array([[122, 134, 120, 114, 132, 130, 111, 128, 129, 117, 137],
       [119, 139, 119, 132, 118, 130, 118, 123, 147, 130, 127],
       [137, 114, 138, 144, 136, 131, 120, 127, 128, 140, 126],
       [129, 126, 127, 118, 129, 124, 139, 132, 128, 116, 140],
       [124, 128, 137, 142, 121, 133, 126, 123, 150, 139, 127],
       [118, 134, 122, 113, 131, 130, 116, 136, 128, 115, 142],
       [140, 118, 138, 144, 137, 127, 122, 125, 126, 138, 122],
       [133, 120, 129, 125, 134, 126, 141, 125, 113, 133, 113],
       [123, 128, 128, 106, 126, 124, 132, 136, 124, 116, 145],
       [134, 120, 138, 147, 129, 131, 127, 127, 138, 141, 128]]) gives 119

array([[129, 105, 124, 137, 134, 129, 125, 136, 139],
       [135, 123, 113, 114, 114, 125, 123, 113, 139],
       [131, 125, 130, 137, 144, 123, 139, 131, 124],
       [127, 129, 136, 141, 121, 146, 130, 126, 117],
       [129, 118, 124, 119, 139, 111, 124, 137, 143]]) gives 135

array([[124, 137, 128, 128, 116, 118, 134, 131, 122, 133, 115],
       [140, 124, 120, 148, 136, 135, 121, 137, 116, 117, 138],
       [122, 129, 121, 123, 126, 130, 125, 120, 117, 129, 120],
       [136, 141, 127, 140, 116, 119, 137, 142, 121, 133, 119],
       [114, 124, 145, 106, 131, 128, 124, 108, 144, 125, 129],
       [118, 134, 138, 108, 119, 117, 131, 116, 138, 132, 117],
       [119, 120, 137, 106, 132, 130, 125, 111, 143, 120, 132],
       [122, 142, 134, 122, 111, 117, 142, 134, 132, 137, 113],
       [138, 134, 114, 138, 116, 119, 133, 131, 114, 133, 115]]) gives 140

array([[122, 133, 134, 135, 114, 156, 132, 138, 127, 131, 117, 134],
       [128, 130, 131, 133, 124, 110, 130, 134, 128, 131, 127, 127],
       [127, 127, 133, 132, 120, 111, 132, 134, 127, 132, 124, 128],
       [127, 135, 128, 128, 129, 154, 126, 128, 129, 127, 121, 131],
       [124, 135, 121, 129, 131, 122, 127, 129, 128, 128, 137, 128],
       [127, 133, 140, 140, 117, 153, 130, 141, 128, 131, 112, 133],
       [129, 125, 128, 130, 128, 106, 129, 130, 128, 129, 133, 126]]) gives 128

array([[140, 115, 127, 130, 114, 143],
       [139, 118, 134, 130, 130, 144],
       [111, 147, 148, 156, 140, 131],
       [138, 124, 130, 125, 129, 144],
       [137, 121, 130, 130, 141, 146],
       [138, 114, 129, 133, 120, 146]]) gives 139
---
[150 133 140 101 108] value 150
[106  99 137 120 132 109 124] value 106
[145 127 131 133 157] value 145
[140 121 125 114 151 119 132] value 140
[101 128 116 141] value 101
[153 147 108 115] value 153
[120 122 132 126 104 143] value 120
---
[136 111 118 117 103 131 117] ⇒ 117, 136

[[142 106 152 148 120 105 113]
 [121 148 117 104 144 110 129]
 [121 146 113 108 136 115 131]] ⇒ 104, 152

[[125 150 114 126 116]
 [121 127 134 124 136]
 [120 137 128 133 123]] ⇒ 134, 150

[132 149 117 120 102 144 137] ⇒ 120, 149

[155 121 113 127 139 108 141] ⇒ 127, 155

[135 116 143 152 141 135 134] ⇒ 152, 152

[137 116 126 149 118] ⇒ 126, 149
---
[128 108 153 150 124] -> 124
[136 131 143 125 151] -> 151
[136 109 105 117 144] -> 144
[149 107 143 107 110] -> 110
[145 135 153 139 112] -> 112
[137 142 135 137 153] -> 153
[156 104 146 111 145] -> 145
[107 108 122 142 112] -> 112
---
(151, 137, 123, 125, 107) gives 123
(126, 151, 101, 140) gives 101
(127, 121, 125, 132, 103, 130, 125) gives 125
(155, 147, 150, 140, 151, 136) gives 150
(116, 135, 117, 120, 104, 136) gives 117
(131, 118, 104, 112) gives 104
---
[[123 106 132 131 129 129]
 [112 134 153  99 150 131]
 [133 149 127 127 129 124]] → 123

[[107 143  98 101 105 138  98]
 [117 106 115 135 125 145 109]
 [128 130 141 115 116 124 105]] → 107

[[152 131 123 108 109 147 108]
 [152 130 123 107 108 147 106]
 [152 129 121 108 110 147 107]] → 152

[[120 128 139 111 116 124 121]
 [136 131 154 125 134 127 134]
 [113 138 116 136 126 128 142]] → 120

[[134 105 137 132]
 [148 127 145 146]
 [121 141 118 121]] → 134

[[150 143 102 148 126 138 102]
 [155 148 145 117 139 136 100]
 [145  99 142 123 137 136 110]] → 150

[[130 102 128 102 132]
 [127 136 118 136 119]
 [108 109 125 109 124]] → 130
---
[[151, 121, 123, 128, 129, 141, 154],
 [115, 132, 114, 127, 125, 131, 125],
 [140, 139, 129, 149, 125, 124, 122],
 [113, 135, 137, 149, 124, 121, 127],
 [124, 124, 129, 112, 131, 118, 131]] Out: 131

[[116, 123, 129, 144, 146, 116, 116, 137, 115, 130, 111, 151],
 [141, 148, 138, 115, 118, 145, 148, 130, 126, 125, 121, 117],
 [136, 142, 125, 117, 118, 140, 146, 117, 138, 116, 126, 114],
 [135, 129, 152, 123, 127, 129, 124, 154, 104, 149, 132, 133],
 [119, 124, 101, 139, 133, 125, 129, 101, 153, 106, 118, 128]] Out: 106

[[100, 118, 126, 137, 131, 131, 126, 130, 136, 120, 112, 127],
 [125, 127, 128, 131, 129, 128, 128, 129, 129, 128, 127, 128],
 [125, 129, 128, 130, 129, 129, 127, 129, 129, 127, 126, 129],
 [106, 119, 127, 137, 131, 130, 127, 131, 135, 124, 116, 126],
 [102, 137, 130, 148, 136, 140, 121, 134, 135, 117, 110, 140],
 [118, 131, 128, 134, 131, 133, 125, 130, 131, 123, 121, 132],
 [116, 124, 127, 132, 129, 129, 127, 129, 131, 125, 121, 128],
 [122, 128, 129, 135, 129, 129, 127, 130, 130, 129, 125, 129]] Out: 129

[[127, 111, 141, 120, 120, 133, 132, 153, 119, 124, 116, 120, 115, 139],
 [119, 130, 131, 128, 130, 114, 125, 140, 120, 120, 149, 101, 119, 124],
 [134, 124, 134, 121, 116, 122, 138, 137, 128, 135, 115, 115, 119, 119],
 [128, 115, 138, 132, 123, 132, 137, 142, 127, 132, 120, 108, 127, 118],
 [137, 123, 131, 117, 115, 122, 127, 143, 119, 126, 134, 136, 126, 132]] Out: 136

[[129, 131, 125, 130, 128, 122, 119],
 [125, 123, 133, 126, 127, 135, 145],
 [124, 125, 131, 127, 127, 130, 144],
 [122, 127, 129, 129, 125, 120, 140],
 [128, 131, 125, 130, 129, 123, 119],
 [134, 126, 131, 125, 130, 141, 125],
 [133, 133, 123, 130, 130, 125, 105],
 [132, 128, 129, 126, 130, 137, 123],
 [115, 130, 124, 132, 122, 102, 142],
 [131, 129, 128, 127, 130, 132, 122],
 [132, 127, 129, 127, 130, 136, 124],
 [135, 128, 129, 127, 131, 140, 117]] Out: 131

[[128, 130, 144, 120, 134, 121, 125, 123, 110, 127, 136],
 [113, 129, 129, 132, 131, 120, 118, 132, 131, 128, 126],
 [118, 128, 116, 126, 131, 141, 139, 118, 132, 132, 137],
 [112, 119, 138, 125, 131, 149, 140, 136, 104, 134, 132],
 [111, 129, 133, 131, 125, 116, 134, 128, 109, 127, 130],
 [136, 135, 141, 135, 124, 150, 137, 134, 130, 131, 130],
 [128, 135, 128, 131, 127, 111, 125, 129, 103, 127, 135],
 [131, 125, 126, 132, 122, 122, 134, 121, 126, 124, 133]] Out: 126
---
[126 155  98 153 136 128] Answer: 155, 98

[105 155 154 111 114 114] Answer: 155, 105

[[151 125 137 142 131]
 [130 115 133 125 121]
 [140 108 131 115 112]] Answer: 151, 108

[[130 129 137 135 128 123 129]
 [127 125 129 136 132 124 125]
 [128 128 128 106 130 123 125]] Answer: 137, 106

[[134 126 133 131]
 [120 106 115 136]] Answer: 136, 106

[[103 141 129 136 130 130 123]
 [133 146 114 120 130 130 128]] Answer: 146, 103

[158 111 139 104] Answer: 158, 104

[145 105 110 153 156] Answer: 156, 105
---
[157 124 140 134 122]	140

[140 131 119 123 153 131 133]	123

[109 129 147 102 126]	147

[[144 151 130 117 140]
 [109 119 145 110 132]
 [150 131 128 134 122]]	145

[150 122 151 104 142 112 144]	104

[154 123 153 138 126 137 119]	138

[[151 111 136 113 102]
 [129 128 129 127 128]
 [127 128 127 129 128]]	129

[[119 114 142 118 145]
 [132 100 125 107 137]
 [143 125 134 107 120]]	125

[109 116 136 153 137 116 112]	153

[[118 147 114 143 112]
 [146 136 156 144 108]
 [119 144 126 146 115]]	156
---
[128 113 124 151 152 102] Answer: 152, 102

[103 143 146 119] Answer: 146, 103

[[142 136 117 122 112 133]
 [131 120 136 117 131 126]
 [133 153 102 143 132 129]] Answer: 153, 102

[128 122 133 158 126 109 119] Answer: 158, 109

[110 126 119 103] Answer: 126, 103

[ 98 152 115 117] Answer: 152, 98
---
array([[138, 113, 111, 115, 142, 124, 134],
       [112, 147, 145, 138, 119, 140, 119],
       [108, 139, 146, 109, 150, 117, 148]]) → 139

array([[127, 120, 132, 147, 104, 141],
       [136, 110, 137, 106, 149, 106],
       [141, 111, 133, 107, 147, 105]]) → 111

array([[105, 141, 105, 143, 135],
       [150, 130, 141, 143,  99],
       [153, 153, 119, 102, 150]]) → 153

array([[141, 134, 108, 141, 123, 140],
       [137, 120, 151, 115, 130, 131],
       [119, 117, 120, 126, 148, 141]]) → 117

array([[107, 115, 154, 124, 130, 138, 118],
       [142, 127, 127, 140, 148, 108, 155],
       [120, 105, 112, 130, 132, 139, 139]]) → 105

array([[122, 130, 115, 118, 126, 142],
       [123, 136, 128, 123, 127, 120],
       [127, 130, 128, 123, 119, 107]]) → 130

array([[132, 110, 118, 114],
       [144, 138, 124, 123],
       [151, 140, 126, 121]]) → 140

array([[108, 125, 119, 152, 131],
       [140, 126, 130, 131, 138],
       [125, 131, 137, 117, 115]]) → 131
